[[107 133 117 121 152]
 [123 128 126 126 133]
 [128 127 129 129 128]]: 152, 128

[[135 144 156 133 141]
 [128 131 129 134 125]]: 141, 128

[[113 104 143 123 111 110 121]
 [133 137 126 126 127 135 127]
 [134 140 130 120 114 137 121]]: 121, 134

[122 153 134 132 116 133 126]: 126, 122

[127 125 107 116]: 116, 127

[154 132 116 136]: 136, 154

[133 111 136 121 156 124]: 124, 133

[149 125 123 118 135 119 113]: 113, 149
---
[[117 139 146 120]
 [128 123 103 148]
 [115 132 113 140]]
132

[[112 152 149 137 146 124]
 [ 98 130 137 148 151 122]
 [110 154 129 152 143 116]]
152

[[124 125 128 138 137 120 114]
 [130 138 149 114 123 143 137]
 [116 107 104 140 132 116 124]]
132

[[113 111 112 112 111]
 [114 112 111 113 108]
 [108 105 113 107 126]]
113

[[115 145 135 121]
 [156 106 133 111]
 [136 126 148 106]]
126

[[119 119 129 127 137 120]
 [141 117 108 123 120 137]
 [138 122 105 125 116 131]]
125

[[151 104 139 110 125 137]
 [102 153 105 133 133 111]
 [130 132 131 133 116 114]]
133
---
[[108 141 139 130 119 130]
 [103 145 154 147 116 120]
 [141 115 133 128 123 143]] → 130

[[141 117 113 138 119 134 130]
 [139 111 120 113 146 146 153]
 [135 118 118 137 124 130 126]] → 130

[[113 127 106 124]
 [130 124 137 124]
 [115 112 119 125]] → 124

[[135 132 114 110]
 [116 132 145 156]
 [128 133 137 129]] → 110

[[129 127 130 129 131 129]
 [130 103 109 115 136 134]
 [129 127 125 125 130 124]] → 129

[[110 104 138 112 132 134 122]
 [116 113 139 111 136 125 115]
 [116 114 140 110 136 126 116]] → 122
---
[143 154 140 130]	154

[[130 128 129 108 150 141]
 [129 128 129 108 150 154]
 [128 129 145 103 130 117]]	128

[111 116 134 147 106]	116

[151 110 156 145 127 149 146]	110

[103 141 107 140]	141

[123 146  99 103 103 112]	146

[132 154 131 138 142]	154

[149 111 116 117 135]	111

[100 119 116 128 130]	119
---
Input: 112,140,111,130,105
Output: 112

Input: 102,146,150,104
Output: 104

Input: 146,116,143,133,130,145,153
Output: 145

Input: 152,149,100,103,130
Output: 130

Input: 134,155,122,140,150
Output: 140

Input:
127,122,150,109,147,139,130
128,126,122,137,129,146,118
Output: 146

Input:
145,132,135,148,137,119,140
143,133,135,141,132,124,139
134,135,134,153,133,124,130
Output: 145

Input:
132,111,150,145,124
135,127,142,127,125
Output: 142

Input:
114,99,139,124
150,109,124,125
132,115,151,126
Output: 139

Input: 114,99,116,124,118,123
Output: 118
---
[[126 130 106 126]
 [131 131 132 128]
 [127 130 121 128]] ⇒ 126

[[126 110 134 119 138]
 [114 105 129 104 121]
 [133 113 122 100 141]] ⇒ 138

[[157 110 106 127 126]
 [137 148 151 120 118]
 [130 137 139 131 128]] ⇒ 126

[[125 111 133 125]
 [126 115 122 124]
 [126 101 134 121]] ⇒ 125

[[136 110 133 123 118 142 108]
 [143 115 107 142 142 109 142]
 [112 135 114 133 108 131 137]] ⇒ 108

[[130 145 111 123 149 117 117]
 [112 140 126 117 141 128 117]
 [127 121 119 124 134 136 134]] ⇒ 117
---
[[112 113 101 128 131 128 143 135 125 143]
 [119 114 109 123 124 121 121 124 128 141]
 [113 114 110 124 129 121 124 125 122 142]
 [112 113  99 129 131 128 133 135 124 142]
 [110 114 102 126 133 128 137 129 126 138]] ans = 114

[[118 129 140 130 123 129 132 129 129 123 119 151]
 [119 130 126 126 129 122 137 148 105 122 113 149]
 [111 127 120 146 133 132 134 146 109 123 113 138]
 [130 140 121 121 115 151 146 139 113 130 122 134]
 [133 134 120 127 125 134 157 139 125 125 129 113]
 [128 136 108 123 119 149 148 137 121 128 125 130]
 [133 124 111 123 126 147 151 135 148 141 134 110]
 [127 144 118 133 137 129 154 139 101 115 116 138]] ans = 144

[[136 126 127 135 126 128 127 131 130]
 [129 132 126 123 138 124 130 130 134]
 [120 139 142 145 121 145 141 119 118]
 [137 123 118 114 147 115 121 138 143]
 [129 129 138 150 123 144 133 122 124]
 [133 131 128 134 119 128 130 129 124]
 [131 131 128 133 140 129 130 122 136]
 [136 121 123 123 141 124 123 139 138]
 [133 124 134 148 122 141 129 128 126]] ans = 124

[[123 122 121 144 109 149 123 109 105 119 114]
 [125 122 108 106 148 146 136 120 149 137 150]
 [147 130 135 122 132 115 137 117 109 114 110]
 [139 107 137 116 135 138 132 109 124 139 124]
 [114 146 129 124 145 144 117 142 139 133 145]] ans = 146

[[126 122 124 125 128 124 137]
 [128 128 128 128 128 127 127]
 [130 115 124 129 125 130 137]
 [132 147 138 136 130 138 107]
 [125 110 117 118 125 118 150]
 [130 138 134 132 129 134 115]
 [130 144 136 135 130 136 111]
 [128 121 126 128 127 128 135]
 [132 148 139 137 130 138 105]
 [126 123 125 126 128 124 134]
 [131 145 137 135 130 136 109]] ans = 145

[[152 104 137 101  99 118 137]
 [105 156 134 113 125 124 124]
 [102 153 149 150 104 102 131]
 [110 123 106 125 102 136 153]
 [147 152 148 104 102 116 111]
 [117 150 131 119 117 102 141]
 [105 154 137 125 153 129 109]
 [154 154 151 112 115 108  99]
 [112 153 149 116 133 134 103]
 [121 152 151 122 155 119 107]] ans = 152

[[140 152 154 131 121 122 144 106 104 147 144 100 144]
 [142 143 103 102 136 142 145 126 101 145 105 128 110]
 [152 113 120 115 125 128 113 145 122 112 112 114 145]
 [145 156 130 104 126 103 125 111 148 154 136 152 146]
 [101 137 115 115 117 140 146 105 135 149 123 138 104]
 [104 151 113 131 155 125 144 110 140 150 126 136 113]
 [120 105 154 109 128 118 106 153 113 130 123 141 127]
 [128 137 108 142 130 114 112 123 120 105 132 108 127]
 [107 132 125 110 117 150 132 105 120 149 126 147 156]
 [130 130 120 145 153 124 106 151 125 144 106 122 123]
 [120 127 155 153 124 120 102 146 110 130 101 147 151]] ans = 127

[[152 152 108 157 145 149 153]
 [129 145 125 113 146 122 120]
 [104 111 100 134 136 106 148]
 [127 145 133 103 144 114 110]
 [104 109 103 141 140 105 152]
 [133 134 148 103 150 114 105]] ans = 134
---
[[158 130 124 131 126 126 135]
 [152 122 124 124 130 131 136]
 [141 125 124 135 128 125 136]]	130

[[143 138 126 143 109 130]
 [133 152 127 124 148 115]]	124

[[105 109 105 119 142]
 [133 112 154 117 151]]	154

[[108 129 133 115]
 [123 153 120 133]]	153

[[106 110 147 123]
 [146 106 116 148]]	106

[[ 99 128 130 128]
 [137 132 144 107]
 [110 123 136 118]]	132

[[154 140 111 154 137 146 151]
 [135 108 150 118 150 125 112]]	150
---
[[148 108 154 149 143 152]
 [106 154 115 154 110 109]
 [111 104 137 141 106 153]] gives 152

[134 116 120 106 147] gives 147

[122 150 149 134 149 124 129] gives 129

[153 115 117 106 144 146 109] gives 109

[[120 139 132 143]
 [119 152 130 133]] gives 143

[140 108 139 156 107 147] gives 147
---
[[131 150 139 128]
 [137 152 132 129]]
132

[[135 146 116 130 107 102]
 [155 142 154 152 147 151]]
147

[[148 150 113 152 151]
 [150 151 114 147 146]]
147

[[144 105 148 128]
 [145 123 122 102]]
122

[[143 117 135 140]
 [154 104 110 107]]
110

[[156 121 131 138 130]
 [124 132 124 118 136]]
118

[[112 103 139 122]
 [143 119 148 108]]
148

[[146 128 113 146 103 132]
 [137 117 133 138 130 132]]
130

[[124 152 120 112 149]
 [115 103 118 143 152]]
143
---
[[118 130 128 120]
 [106 143 140 108]
 [136 113 113 138]] ==> 118

[125 119 129 139 150] ==> 125

[124 141 151 147 110] ==> 124

[103  99 143 123] ==> 103

[[147 144 105 136 113 133]
 [132 115 151 109 124 145]] ==> 147

[156 104 155 133] ==> 156

[152 153 103 154 154] ==> 152
---
Q:
[[123 133 147 120 141 102]
 [125 141 122 134 101 148]]
A: 125

Q:
[[155 128 119 145 113 114 122]
 [127 135 125 137 117 131 131]]
A: 127

Q:
[[130 133 130 126]
 [129 139 125 101]]
A: 129

Q:
[[106 139 143 124 146]
 [122 121 148 137 134]]
A: 122

Q:
[[144 154 149 154 125]
 [132 123 132 140 133]]
A: 132

Q:
[[138 145 114 131 140]
 [136 136 100 114 155]]
A: 136

Q:
[[105 140 125 140]
 [123 122 146 124]]
A: 123
---
[[112 132 147 136]
 [144 132 111 126]
 [134 154 114 124]]: 132

[[136 129 126 123 120 100]
 [135 125 130 121 141 111]]: 125

[[102 104 126 103 156 104 126]
 [100 101 128 100 155 101 128]]: 101

[[126 149 109 149 127]
 [129 102 151 102 129]]: 102

[[155 101 118 120 139]
 [119 144 141 122 129]
 [130 114 110 140 147]]: 144

[[146 149 115 130]
 [133 135 106 135]]: 135

[[142 140 131 138 127 126]
 [148 122 136 114 140 149]
 [140 150 113 131 115 124]]: 122

[[130 154 147 122]
 [143 153 133 143]]: 153

[[143 128 144 125 135 115 153]
 [146 138 151 120 133 121 152]]: 138

[[128 153 149 147 128 147 148]
 [126 149 147 145 126 145 146]
 [129 151 148 145 129 146 147]]: 149
